Each row has a name. Each question is about the rows just above it. Places in a row count from 0.

[104 119 116 106 113 147]  rez
[121 136 137  91 138 116]  zigu
[ 96 155 114  93  44  80]  susol
One entry of rez was changed: [104 119 116 106 112 147]. Where, and from what?
4, [113]
Changed rez: [104 120 116 106 113 147]. Place and old value:
1, [119]
One entry of zigu was changed: [121 136 138  91 138 116]. Where, and from what?
2, [137]
Changed susol: [ 97 155 114  93  44  80]. Place and old value:
0, [96]
One entry of susol was changed: [ 96 155 114  93  44  79]. Where, and from what?
5, [80]
One entry of rez was changed: [105 119 116 106 113 147]. Where, and from what?
0, [104]

[142  78 124 123 147 119 142 155 119 166 134 110 120 161 125 101 105 129
 140 102 132 119 155 113 101  98 135 168 135  96 115 180 151 124 111  95
 140 114 139 135 138 121 139 115 129 132 132 119 129 142 119 151 119 145
 132 118 107 133 119] -> Bulez
[132 165 140 138 106 129 150 158 116 107 119 131 156 199  92 127 145 106
 136 137  88 104 133  97 107 146 123 142 129  59 162 120 123 120 115 168
  98 143 125 170 145 108 136 145 124 129 173 146 121 121 169 134 125 108
 126 130 108 145  85] -> Kiduz
[126 152 131 125  74 128 126 164 157  97 122 138 117 142 117 131 140  96
 131 149 130 126 122 113 101  96 143 139 152  93 133 112 120 128 130 176
 188 114 168 126 139 103 129 135 111 131 124 119 122 127 126 137 111 105
 134 146 131 121 123] -> Sivom
[121 123 140 121 101 141 109  97 123  95 138 141 104  99 139 140 142 122
 131 113 130 122 125 104 103 129 114 150  99 124 110 127 138 120 135 121
 139 114 164 138 128 119 135 133  68 140 124 129 117 137 147 102 114 131
 128 120 115 134  86] -> Keran
[143 185 114 143 156 109 118 201 126 112 125 116 126 142 115 102 120 134
 134 100 152 127 129 135 116 125 137 128 149 207 103 176 105 110 120 105
 108 139 121 123 121 148 107 104 136 135 125 138 117 116 117 158 125 147
 134 124 141 106 157] -> nimal
[139 194 128 112 129 123 123 133 138 135 130 125 123 135 121 134 138 110
 120 121 142 125 132 125 120 168 126 107 142 187 135 108 127 127 138 141
  92 123 161 127 124 153 160 126 128 128 145  78 130 137 186 108 128  80
 132 129 148  97 130] -> Zase
[139 120 110 115 116 123 130  85 108  78 130 136 136 119 111 113 112 145
 157 137 144 130 132 102 117 146 126  97 129  75 126  98 113 132 152 125
 121 150 109  95 148 125  81 128 142 120 102 172 129 142 118 145 133 222
 138 110 132  66  77] -> zupo
One entry of Bulez was changed: [142  78 124 123 147 119 142 155 119 166 134 110 120 161 125 101 105 129
 140 102 132 119 155 113 101  98 135 168 135  96 115 180 151 124 111  95
 140 114 140 135 138 121 139 115 129 132 132 119 129 142 119 151 119 145
 132 118 107 133 119]. Where, and from what?
38, [139]
Changed Keran: [121 123 140 121 101 141 110  97 123  95 138 141 104  99 139 140 142 122
 131 113 130 122 125 104 103 129 114 150  99 124 110 127 138 120 135 121
 139 114 164 138 128 119 135 133  68 140 124 129 117 137 147 102 114 131
 128 120 115 134  86]. Place and old value:
6, [109]
Changed zupo: [139 120 110 115 116 123 130  85 108  78 130 136 136 119 111 113 112 145
 157 137 144 130 132 102 117 146 126  97 129  75 126  98 113 132 152 125
 121 150 109  95 148 125  81 128 142 120 102 172 129 142 119 145 133 222
 138 110 132  66  77]. Place and old value:
50, [118]
Changed Bulez: [142  78 124 123 147 119 142 155 119 166 134 110 120 161 125 101 105 129
 140 102 132 119 155 113 101  98 135 168 135  96 115 180 151 124 111  95
 140 114 139 135 138 121 139 115 129 132 132 119 129 142 119 151 119 145
 132 118 106 133 119]. Place and old value:
56, [107]
Where does [121 123 140 121 101 141 109  97 123  95 138 141 104  99 139 140 142 122
 131 113 130 122 125 104 103 129 114 150  99 124 110 127 138 120 135 121
 139 113 164 138 128 119 135 133  68 140 124 129 117 137 147 102 114 131
 128 120 115 134  86] differ from Keran, and what was there?
37, [114]
Changed Bulez: [142  78 124 123 147 119 142 155 119 166 134 109 120 161 125 101 105 129
 140 102 132 119 155 113 101  98 135 168 135  96 115 180 151 124 111  95
 140 114 139 135 138 121 139 115 129 132 132 119 129 142 119 151 119 145
 132 118 107 133 119]. Place and old value:
11, [110]
One entry of Bulez was changed: [142  78 124 123 147 119 142 155 119 166 134 110 120 161 125 101 105 129
 140 102 132 119 155 113 101  98 135 169 135  96 115 180 151 124 111  95
 140 114 139 135 138 121 139 115 129 132 132 119 129 142 119 151 119 145
 132 118 107 133 119]. Where, and from what?
27, [168]

